Each row below is a small network's average activation on inputs in which a field has the value named, seen along a few directions.
Related values have similar rows: they may be neighbours, one step apart, or belong to one group.
In the rows, zero is written as 500.
Strong random noise was added to every row along 20 fixed directions; ignore it. To show where, here is one row again and again, with new noise each time:
[568 689 583 257 563 481 331 608 485 422 621 481 426 511 450 568 580 333
 601 431 365 587 474 399 576 579 286 536 556 426 378 476]
[540 396 694 431 746 531 352 655 694 556 562 338 463 631 386 315 623 329
 510 422 519 314 514 418 381 740 535 531 413 540 374 563]
[388 335 481 452 386 549 488 684 484 551 458 769 578 487 279 467 563 697
 470 615 666 425 475 361 639 507 715 461 444 485 716 548]
[456 452 511 710 613 322 525 603 481 670 452 430 534 177 583 390 607 425
 532 496 526 349 425 615 443 479 471 507 436 560 396 409]
[517 720 866 439 867 549 509 878 375 692 405 362 553 474 573 578 370 320
 475 426 380 378 805 629 378 533 742 635 493 505 463 470]
[470 444 546 251 423 513 546 524 603 562 507 561 574 452 362 416 614 314
 497 383 616 478 359 452 381 689 398 555 494 541 408 297]
[488 572 536 381 579 486 441 780 586 769 589 449 378 170 592 400 570 329
 322 227 613 446 637 470 373 525 415 730 524 614 641 400]
[520 513 503 794 509 559 738 479 443 475 214 441 584 724 395 541 371 319
 364 507 543 565 751 453 506 376 541 379 436 536 278 633]
[634 597 451 415 359 426 689 560 464 439 349  30 613 695 451 657 372 614
 493 596 452 432 708 797 423 511 745 452 450 555 405 588]
[451 463 472 541 441 407 370 638 482 510 319 662 576 584 282 658 573 600
 247 477 624 570 444 428 372 376 437 556 445 559 414 678]
[515 504 362 650 689 620 678 633 477 428 562 571 503 464 705 240 471 210
 676 477 528 479 642 832 527 432 545 390 594 590 585 306]
[639 462 477 375 477 429 396 545 437 633 691 466 618 668 495 691 674 668
 462 580 432 440 493 570 560 295 474 557 426 546 563 540]
[459 399 725 556 497 493 546 551 568 630 543 519 369 179 534 428 494 455
 620 434 265 209 308 423 410 794 659 691 468 365 641 379]
[538 399 395 379 409 563 570 560 511 391 466 573 515 647 435 531 512 510
 560 471 449 466 502 481 486 572 467 501 598 496 608 517]
[433 509 266 419 101 355 468 699 343 325 513 902 373 382 206 572 695 416
 659 592 626 599 189 479 433 463 402 408 583 456 430 462]
[446 752 557 420 241 534 560 641 509 371 390 574 652 373 337 548 531 511
 587 435 527 452 410 530 460 578 383 366 490 460 560 276]
[593 444 454 493 686 657 469 246 585 366 887 391 638 607 588 278 814 611
 771 522 457 435 405 590 858 439 326 340 401 398 546 473]
[558 311 472 600 515 503 618 354 684 474 335 425 692 566 425 335 533 427
 396 420 472 503 446 442 515 629 398 483 410 506 408 483]
[383 345 394 308 570 552 757 239 404 595 602 581 379 214 587 417 636 405
 583 324 628 592 477 301 597 534 227 625 648 474 472 424]
[420 489 526 674 393 614 522 639 643 411 338 575 614 424 459 514 495 611
 471 365 455 265 510 434 646 566 483 441 450 437 536 556]
[524 634 410 342 258 509 440 465 587 448 472 368 508 565 458 508 376 414
 454 510 588 645 503 513 512 611 517 473 494 492 388 442]
[624 389 402 663 477 556 571 426 605 403 661 603 366 724 328 125 560 244
 492 619 686 678 581 477 382 467 560 281 373 618 542 482]


Values of PAG:
bizal: [654 436 229 777 399 654 618 427 438 616 498 147 729 682 833 362 581 477
 605 308 551 406 533 735 393 385 533 549 602 376 632 586]
tad: [427 580 480 607 450 598 528 539 547 500 191 440 456 693 274 615 436 272
 228 365 535 623 510 287 506 534 425 641 611 486 551 596]
lape: [356 368 493 631 929 655 408 253 557 451 675 293 454 732 618 481 585 489
 681 587 457 311 299 644 726 432 497 593 592 517 622 493]
nodam: [464 510 534 710 735 451 350 724 581 401 518 671 396 548 366 480 644 379
 390 481 505 443 471 574 436 337 376 475 437 650 499 552]
savis: [647 501 531 615 334 357 479 443 497 478 487 511 390 716 187 456 570 351
 361 670 520 695 430 355 369 467 594 411 373 494 407 586]
vule: [498 584 587 619 479 758 497 541 520 354 419 672 791 590 424 399 605 572
 489 304 546 545 427 567 503 490 525 449 420 260 463 587]
vupu: [398 461 439 696 522 511 525 404 520 576 323 381 436 465 541 507 479 273
 460 332 547 506 469 213 607 515 303 558 596 435 265 614]
nerif: [760 392 376 646 403 606 677 490 553 530 517 546 438 708 487 342 432 171
 340 423 372 724 721 391 566 429 552 554 461 475 589 547]
piza: [668 634 529 369 704 501 327 747 465 519 703 439 401 559 713 272 470 440
 636 545 453 551 719 623 367 534 594 399 635 554 764 425]
The values of PAG form 3 separate groups.
Which other values are in the same group as tad? Give them in the order they are listed. -> savis, piza
Which other values are in the same group as nodam? Give them in the order they are listed. -> vule, nerif

Values of FIV:
topo: [629 477 517 623 375 470 788 218 266 570 614 442 535 506 521 496 538 484
 657 621 480 590 582 436 498 355 563 387 357 402 309 524]
meram: [569 692 630 729 499 254 533 473 441 323 484 504 262 401 192 609 447 447
 385 741 199 672 409 550 539 353 581 525 339 535 609 520]
zapu: [397 322 311 383 499 447 614 466 372 497 508 524 267 461 419 563 606 725
 500 524 632 508 535 293 480 458 434 560 694 564 764 700]
basos: [530 343 490 621 642 559 634 739 485 690 403 443 645 379 735 254 517 389
 762 425 507 216 752 326 643 609 438 305 638 502 569 406]
naz: [569 544 444 745 423 531 312 217 655 337 298 198 600 811 666 423 383 582
 511 418 565 505 408 480  89 683 289 281 561 460 303 616]
kido: [249 497 675 473 856 628 535 501 461 730 366 319 543 566 348 354 517  57
 505 511 701 498 366 458 490 708 598 721 554 475 467 294]
sabel: [347 592 726 586 561 741 590 520 523 472 254 590 605 484 362 400 425 313
 505 274 575 497 479 289 352 727 411 502 513 364 447 412]
bilu: [440 562 600 285 530 464 650 245 492 344 456 292 477 323 485 430 321 573
 640 600 444 640 450 567 585 737 675 516 471 384 405 427]
kon: [302 620 545 328 871 499 286 431 590 102 614 378 226 234 548 405 475 971
 613 498 585 544 569 596 610 619 438 381 509 474 468 782]
zozor: [522 761 584 432 699 653 759 508 340 261 698 622 413 519 291 610 730 533
 547 422 409 592 655 589 580 216 221 445 491 550 805 458]
piv: [501 497 423 659 713 630 224 533 582 405 648 685 413 685 588 670 510 520
 339 467 293 570 524 453 907 199 327 624 518 490 611 678]
rup: [526 449 315 223 376 454 582 880 546 596 430 663 577 299 305 409 645 204
 348 316 588 605 470 568 625 580 502 725 565 510 528 375]
tevif: [578 370 535 585 361 380 519 462 326 653 495 747 608 549 405 598 577 433
 520 664 382 558 348 335 438 444 483 534 426 429 495 452]
nogof: [299 429 451 561 615 486 587 272 486 489 437 266 198 387 721 606 359 310
 616 434 392 355 315 606 447 686 554 752 704 469 304 527]
guz: [245 374 667 483 285 613 664 433 502 771 262 574 656 317 593 783 377 835
 473 351 554  64 443 232 410 613 497 611 579 484 720 400]
vaze: [622 600 299 773 295 376 116 603 506 533 606 403 259 520 613 404 547 312
 612 560 498 524 440 301 496 517 341 382 568 404 362 664]
mil: [333 526 453 458 446 393 574 533 572 630 284 485 271 160 406 457 325 362
 317 487 605 633 634 121 679 606 368 541 588 628 599 384]
raf: [548 493 432 395 405 509 541 523 398 352 500 641 574 533 351 205 632 549
 709 549 695 687 440 457 285 575 494 261 576 439 628 464]
gafi: [734 382 452 702 444 431 308 376 639 638 598 363 532 683 614 451 455 471
 490 671 199 488 404 374 564 547 454 495 439 467 735 391]
rumip: [391 639 509 806 671 342 468 469 429 354 432 719 422 355 233 461 572 450
 249 629 587 839 323 659 500 151 496 529 361 594 579 525]
A value of FIV combines one of 5 hidden first parts with one of 4 second parts; all combinations occur once.
Changing only the second part turns guz into bilu. basos has the same second part as guz; what does that change turn basos into? -> piv
Changing only the second part turns naz into kon. raf has the same second part as naz; what does that change turn raf into? -> sabel
Changing only the second part turns zozor into rup. tevif has the same second part as zozor; what does that change turn tevif into? -> kido
Changing only the second part turns nogof into meram. zapu has the same second part as nogof; what does that change turn zapu into? -> vaze
